These are the activations of a small neural network, seen along a few directions. Each row is one input.
Each table varies a few parts of the input and shows all the possible inputs, shuffled.
A made-up example of a description, with smaller parts first: values(3) and (point or ring(11) or (line(4) and ring(5))).
Shared parts are said once, and a part with two or three values counts as separate values.

Other details of the inputs vary at random and push rows far along two fixed directions, the same in every table; ignore that.

Rows:
R1: -107,-674,98,-201,143,-190,179,184,-98,-352,172,-96,235,306,41
R2: -224,-259,174,-314,-308,-18,90,384,-92,-233,-310,-81,-11,33,138
R3: 118,319,-2,411,224,293,-67,-431,105,373,99,51,83,-185,-289
R4: -441,180,96,-608,-509,-75,-444,543,-67,-191,-291,118,-350,-109,373
R5: 422,-349,3,921,431,302,726,-580,-69,273,-63,-302,507,113,-656
R6: 348,270,219,228,198,266,-89,-252,56,336,-138,19,64,-584,-142
R7: 173,868,40,-203,-62,104,-490,-150,345,366,184,316,-252,-598,281
R8: -39,-458,-297,154,15,-236,485,48,-109,-293,97,-144,110,694,-82
R9: -299,-380,-104,-144,-34,-227,23,219,-199,-317,32,-39,-24,420,-1
R10: 308,114,214,300,311,318,117,-393,127,332,90,-2,240,-379,-219
R11: -177,-133,-133,-467,-102,-329,-136,297,47,-319,242,91,-130,312,359
R12: -194,31,-145,-182,-435,-100,122,281,1,-161,-212,-66,-129,268,187
R13: 263,942,21,-148,-130,93,-555,-127,270,403,-9,257,-352,-741,268
R14: 317,144,190,340,275,297,132,-366,106,355,-1,19,186,-410,-267
R15: 360,388,-168,541,119,205,219,-471,142,385,27,-27,50,-98,-225
R16: -294,-352,-62,-245,18,-198,-129,229,-110,-291,176,2,-15,351,109
R17: -187,-845,-267,405,133,-212,583,50,-348,-384,-15,-339,239,890,-375
R18: -348,194,124,-787,-288,-295,-765,533,-109,-283,-80,225,-450,-282,497
Each input here is: values(3) and (point or line(5)).
The inputs of R14 and R8 match in every part but the values(3) part. If R10 is changed in the same way as R14 into R8, which row does it become? -> R7
Which other rows does R3 become when the line(5) part takes its other values? List them by row number. -> R9, R16, R17, R18

Rows:
R19: -481,137,-144,-383,-254,-200,-497,324,-94,-209,-5,122,-325,176,219
R20: -227,-299,90,-322,-27,-206,-112,297,-165,-306,-55,24,-35,66,93
R21: -89,-331,-125,-70,-95,-241,300,174,-76,-296,53,-60,46,451,77
R22: 220,105,-47,432,65,201,274,-261,20,250,-145,-80,61,-60,-316
R23: -200,-198,176,-529,-87,-155,-209,334,37,-244,125,81,-29,-13,335
R24: 323,-453,-238,960,244,180,812,-477,-129,139,-142,-460,472,462,-622
R25: 206,523,-10,43,-97,155,-85,-171,203,292,11,141,-107,-317,110
R26: 43,750,78,-169,-252,215,-397,6,218,320,-192,132,-266,-522,205
R27: 87,269,209,113,86,247,-160,-188,81,272,-73,67,46,-441,-114
R28: -83,-405,22,-187,33,-124,130,163,-43,-238,122,-13,108,249,52
R29: -1,398,-273,304,51,122,-128,-299,109,289,170,65,-101,100,-154
R30: 77,-844,-305,388,109,-266,781,-25,-211,-380,66,-409,374,851,-251
R31: 296,246,27,373,283,183,19,-385,102,321,147,46,89,-277,-201
R32: 205,233,89,410,226,252,-59,-328,-1,354,-41,10,88,-356,-280
R33: 265,-131,-196,555,205,95,570,-353,23,141,51,-184,218,255,-360
R34: -76,-318,-24,-270,109,-266,-104,187,-134,-292,162,-3,-46,232,186
R35: 177,315,27,332,-53,252,96,-251,76,303,-150,17,-9,-209,-185
R36: -220,-177,-59,-238,-269,-176,51,312,-105,-253,-173,-30,-111,230,190
R37: 124,820,48,-260,-225,140,-413,5,296,294,-3,236,-273,-542,342
R38: -187,-322,46,-285,33,-192,-213,280,-218,-311,-32,-12,-112,132,124
R39: -144,-253,34,-408,8,-300,-92,268,-57,-326,126,87,-24,116,204
R40: -233,-308,143,-353,-80,-78,-111,303,-104,-214,-84,21,-13,40,108
R41: -189,-156,145,-507,-62,-248,-206,303,26,-305,117,125,-86,-27,303
R42: 109,399,286,71,48,409,-248,-217,149,400,-52,75,36,-596,-66
What is each input in this table made of? -> values(2) and (point or line(5) or line(6))
The inputs of R20 and R39 match in every part but the values(2) part. If R19 is changed in the same way as R20 into R39, which row does it become? -> R29
Which other rows does R35 become when the values(2) part takes its other values? List them by row number. -> R21

Rows:
R43: -155,-182,-77,-403,-38,-362,-168,285,-72,-359,161,74,-150,212,276
R44: 91,-27,110,-15,76,38,-11,-42,52,11,29,-13,85,-168,15
R45: 289,307,167,359,283,389,-50,-448,174,459,86,21,164,-467,-216
R46: 222,663,-79,393,17,320,-167,-404,148,524,-57,60,-85,-357,-163
R47: -155,-88,254,-304,-10,-7,-256,195,-64,-92,-53,104,-43,-227,113
R48: 27,-832,-81,527,209,-39,747,-100,-264,-232,-105,-348,437,600,-460
R49: -125,-24,193,-483,-34,-115,-321,243,21,-152,77,118,-74,-204,286
R50: 181,699,-24,214,-111,318,-102,-277,228,465,-124,101,-123,-391,-29
R51: 2,-788,-61,502,241,24,667,-112,-245,-185,-71,-320,428,546,-486
R52: -96,-19,237,-496,-124,-119,-291,319,-62,-157,-108,120,-189,-282,292
R53: 109,406,-70,153,-169,152,72,-140,142,260,-105,28,-74,-137,-28
R54: -440,-209,-74,-680,-401,-395,-273,614,-117,-496,-64,55,-288,328,437
R55: -246,-94,-43,-658,-143,-403,-294,440,-9,-391,177,190,-272,150,423
R56: 102,-783,-157,413,206,-99,689,-76,-189,-251,40,-333,384,655,-328
R57: -91,260,-82,-58,-200,15,-96,89,21,28,-97,25,-153,-19,74
R58: 13,192,-160,205,-92,67,-4,-108,-9,120,-50,-31,-47,82,-43
R59: 274,520,-53,331,290,218,-140,-476,245,446,263,148,-1,-322,-164
What is each input in this table made of? -> values(3) or line(6) or (values(2) and line(4))
Which other rows does R44 become when the line(4) part takes its other values? List them by row number. -> R45, R49, R56
